These are the activations of a small neural network, seen along a few directions. Each row is one input.
In each table, some parts of the input vary, and every possible input appears once, in random order.
A made-up example of a description, with smaller parts first: one of 4 places along a line, together with either a single point or one of 11 places around a ring or (one of 3 separate values, together with one of 5 places around a ring).
Shared parts are said once, and a part with two or three values counts as separate values.
In the rows, zero is written as 128.

Other details of the inputs vary at random and push rows far along three fixed directions, the same in every table; ignore that.
To show where, the next rows are all for the same input, with only those details redrawn:
[ 41 129 151 150  90 167  77 245  53 137 102  80]
[143 116 118 158 104  88 124 102 123  88 145 124]
[160 106 145 160 152 156  51 179  94 147 131 150]
[149 115 115 162 103  80 124  91 126  81 153 126]
[150 113 128 148 128 119 105 131 117 120 130 135]
[168 111 118 144 128  98 126  94 136 108 136 140]
[150 116 114 162 102  80 123  92 126  81 152 127]
[221  92 147 126 212 181  61 155 127 196 109 190]

Table:
R1: [201 119 118 114 188 181 126 114 163 179 143 197]
R2: [ 69 149 116 113  80  98 183 102 175 108 135 109]
R3: [ 74 134 123  96 119 155 160 167 109 121 115  98]
R4: [131 138 113 148 130  88 133 101 106  74 181 135]
R5: [178 121 112 113 156 159 130 119 149 149 152 154]
R6: [128 126 128  60 157 150 176 116 192 182  95 126]
R7: [ 91 163 140 109 107 143 166 114 121 143  82  97]
R8: [115 118 128  81 140 138 187 125 142 161  67 113]
R9: [120 126 120  85 126 145 188 126 153 179  76 110]
R10: [139 131 111 178  83  95 125  98 136 103 157 141]
R11: [154 160 124 140 127 134 124  82 126  94 166 139]
R12: [ 86 124 160 162 125 161  16 232  82 121 158 120]
R13: [ 97 161 150  69 148 156 169 104 166 163  87 112]
R14: [143 127 121 160 127  70 129  90 112  96 150 133]
R15: [ 36 149 143 110 112 105 142 162 110 113 124  87]
Question: Describe the family of inputs behind these rows.
Answer: one of 3 separate values, together with either a single point or one of 4 places along a line
Question: Changing only the choice among 3 separate values turns R10 into R1. The same change can be made to R8. Which row results?
Answer: R3
Question: Change only the place on the line of 4 in R12. List by row number the other rows that result.
Answer: R2, R6, R15
Question: Change only the choice among 3 separate values in R14. List by row number the other rows that result.
Answer: R4, R15

Table:
R16: [151 101 138 132 167 170  76 199 132 193 106 160]
R17: [121 138 137 183  72 102 103 113  84  84 116  99]
R18: [178 129 119 119 139 107 126  80 196 145 166 160]
R19: [120 103 130  81 132 118 174 137 153 187  63 110]
R20: [ 73 137 148 102 142 116 171 131 117 135  92 100]
R21: [218 117  95 165 122  93 152  50 143  87 164 179]
R22: [159 135 146 150 150 188  66 195  80 191 112 147]
R23: [214 103 113  96 201  92 180  49 171 120 132 188]
R24: [155  90 140 130 164 174  83 203 131 181 112 169]
R25: [ 97 123  95 154  57  69 147 103 154  56 177 119]
R26: [109 149 113 184  53  78 154  80 108  65 150 104]
R27: [133 163 135 177 104 161  54 162  89 127 181 138]
R28: [218  95 102 150 141 127 127  90 116 121 136 153]
R29: [139 148 158 104 196 177  69 173 114 179 143 154]
R30: [ 77 129 135 103 107 129 161 129 166 155 103 107]
R31: [243 100  98 123 179 112 174  32 164 156 103 182]
R32: [109 148 132  97 128 163 188 101 144 167  86 118]
R33: [ 75 122 121 102 130 100 175 138  99 116  89  89]
R34: [ 85 137 136 176  71 116  56 188 107 111 174 105]
R35: [ 76 147 137 154 118 137  74 185  81  81 187 132]
R36: [103 147 114 123 106 141 187 137 116 140  88 105]
R37: [104 155 140 114  99 143 165 119 120 134  69  98]
R38: [100  92 118  97 115 121 176 156 140 152  74 121]
R39: [193 110 116 182 116  93 113  59 115 104 143 152]
R40: [123 108 136 159  84  76 103 109 136  92 116 104]
R41: [ 84 155 114 182  56 155  81 176  72  73 195  99]
R42: [115 103 113 142 110  77 136 123  88  60 152  92]
R43: [100 165 125 104 104 149 179 127 125 155 102 100]
R44: [182  98 145  94 223 188  93 181 109 176 112 162]
R45: [ 88 139 146  90 116 138 147 131 172 154  80 104]
R46: [186 111 137 150 151  64  90  58 122  75 141 142]
R47: [ 78 139 115  85 115 139 178 134 178 155 111 114]
R48: [147 148 161 115 187 154  68 123 135 137 142 153]
R49: [ 83 142 133 153 110 136  72 179  81  70 201 104]
R50: [182 119 122 141 134 136 107 123  99 155 109 140]
R51: [101 129 111 162  84  96 113 135 143  96 166 117]
R52: [102 154 115 107 121 162 183 130 131 154  96 112]
R53: [112 123 130 165 104 150  51 194 119 117 185 157]
R54: [135 127 166 118 199 177  69 165 110 174 127 154]
R55: [199  93 107 117 155 124 136  90 191 133 159 158]
R56: [122 124 128 123 133  71 150 106 107 109 120 107]
R57: [ 89 102 114 110 107 111 167 151 138 150  77  99]
R58: [ 79 156 152  83 142 127 153 114 135 123  93  98]
R59: [178  99 131 137 163 187  96 175  84 180  94 169]
R60: [103 163 139  97 113 164 161 112 135 147  76 105]
R61: [ 99 115 138  97 125 125 176 130 166 172  76 116]
R62: [ 70 168 133 118  91 154 177 115 132 135 116  97]
R63: [ 83 161 107 143  97  72 145  90 129  48 190 107]
R64: [ 83 151 147  72 165 142 178 105 152 154 109 120]
R65: [ 75 137 128  84 140 132 178 142 123 116 117 113]
R66: [202  70 103 129 141  95 136  92 162 125 135 149]
R67: [103 143 119 185  70 155  80 179  68  83 181 101]
R68: [ 78 179 138 106  87 155 163 112 135 122 101  92]
R69: [205  84 107 131 147 104 143  90 180 123 150 155]
R70: [ 87 131 145 102 102 119 151 139 157 142  70  95]
R71: [112 130 111 110 103 154 190 141 112 131  98  96]
R72: [197 128 107 140 168  72 132  41 160  82 188 167]
R73: [112 140 154 171 102 145  21 171 128 115 168 131]
R74: [ 84 137 130  96 148 116 181 143 118 131  95 104]
R75: [ 99 106 116 178  56  41 134  90 134  72 143  97]
R76: [133 132 153 163 151 124  51 182  75 124 158 132]
R77: [143 134 156 103 197 173  70 177 105 180 130 149]
R78: [183 108 106 116 139 124 132  89 192 122 176 158]
R79: [110 117 136 129 135  79 148  97 109 107 112 112]
R80: [ 84 147 160 171 108 108  51 170  70  74 142  97]
R81: [151 147 133 131 165 213  85 172 114 186 131 163]
R82: [189 109 119 140 133  86 117  95 170 135 145 153]
R83: [151 113 145 103 201 189  81 185 106 159 140 145]
R84: [101 142 115  99 115 167 188 134 126 145  99 125]
R85: [ 92 156 110  84 108 171 201 120 139 141 106 128]
R86: [159 125 125 160 117  96  97  75 182 108 187 161]
R87: [192  90 119 126 182  97 122  95 121 115 133 175]
Question: Changing only one part turns R24 into R16. The same change can be made to R23. Which row results?
Answer: R74
Question: Describe the family of inputs behind these rows.
Answer: one of 3 separate values, together with one of 4 places along a line, together with one of 6 places along a line
Question: Change only the choice among 3 separate values in R82. List by row number the other rows that result.
Answer: R22, R76
Question: A walk changes only the place on the line of 6. It starts at R49 and steps to R35. List the rest of the walk in order.
Answer: R63, R29, R64, R48
Question: Change only the choice among 3 separate values in R53. List by row number the other rows that result.
Answer: R35, R85

Table:
R88: [ 66 127 135 142 120 128 124 182  81  98 129  95]
R89: [144 133 144 126 161 124 108  94 136 128 159 141]
R90: [146 108 109 116 119 107 178  93 130 125  91 132]
R91: [110 103 109 155  84  91 127 143 120 105 143 122]
R92: [144 145 142 148 151 113  73 141 102 124 158 137]
R93: [101 153 135  73 143 121 180  95 168 123 109 128]
R94: [127 141 125  82 143 185 171 134 139 161  80 142]
R95: [ 34 143 148 125  97 101 155 154 104  93 110  69]
R96: [162 111 129 105 170 167 168 122 133 167  76 142]
R97: [143 122 119 130  88  84 117  91 153  69 153  88]
R98: [ 97 145 152 118 129 185 116 155 107 174  95 111]
R99: [154 112 140 169 119 117  69 136 102 126 120 144]
R100: [137 135 131 140 147 142  82 149 112 100 171 158]
R101: [ 36 149 117 111  69 149 164 183 127 117 121  94]
R102: [126 114 134 148 126  73  99 111 119  94 142 133]
R103: [167 151 111 138 113  83 159  53 144 109 129 127]
R104: [157 118 156 136 163 167 102 146 119 168  89 142]
R105: [130 132 126 162 113 159  97 137  89 120 151 126]
R106: [194  97 119 113 156 151  88 135 140 128 139 132]
R107: [152 100 116 102 156  90 163  92 139 120 117 147]
R108: [ 95 119 150 123 137 160 121 184 134 173  94 114]
R109: [150 139 130 161 124 121  76 151 125 143 158 141]
R110: [140 115 127 127 146 173 111 153 132 170 146 145]
R111: [132 107 122 162  98  81 101 120 142 113 144 135]
R112: [114 139 101 104 108 112 193 121 144 139 121 111]
R113: [133 152 126 110 115 130 164  79 161 120 106 135]
R114: [114 129 143 119 144 173 105 157 143 185 125 131]
R115: [ 96 136 122 140 117 116 127 119 104  89 172 110]
R116: [138 140 118 133 141 106 126 127 103 108 156 130]
R117: [165 131 129 125 137 129 118 100 184 136 150 169]
R118: [151 142 116 139 123 136 131 131  98 132 125 130]
R119: [142 106 113 114 138 121 184 109 163 138 116 133]
Question: Describe the family of inputs behind these rows.
Answer: one of 2 separate values, together with either a single point or (one of 3 separate values, together with one of 5 places along a line)
Question: Change only the choice among 2 separate values in R116. List by row number the other rows that result.
Answer: R92
Question: A walk changes only the place on the line of 5. It starts at R99 and steps to R104. List the rest of the walk in order.
Answer: R103, R98, R113
Question: Change only the choice among 3 separate values in R88. List by row number the other rows that result.
Answer: R96, R119
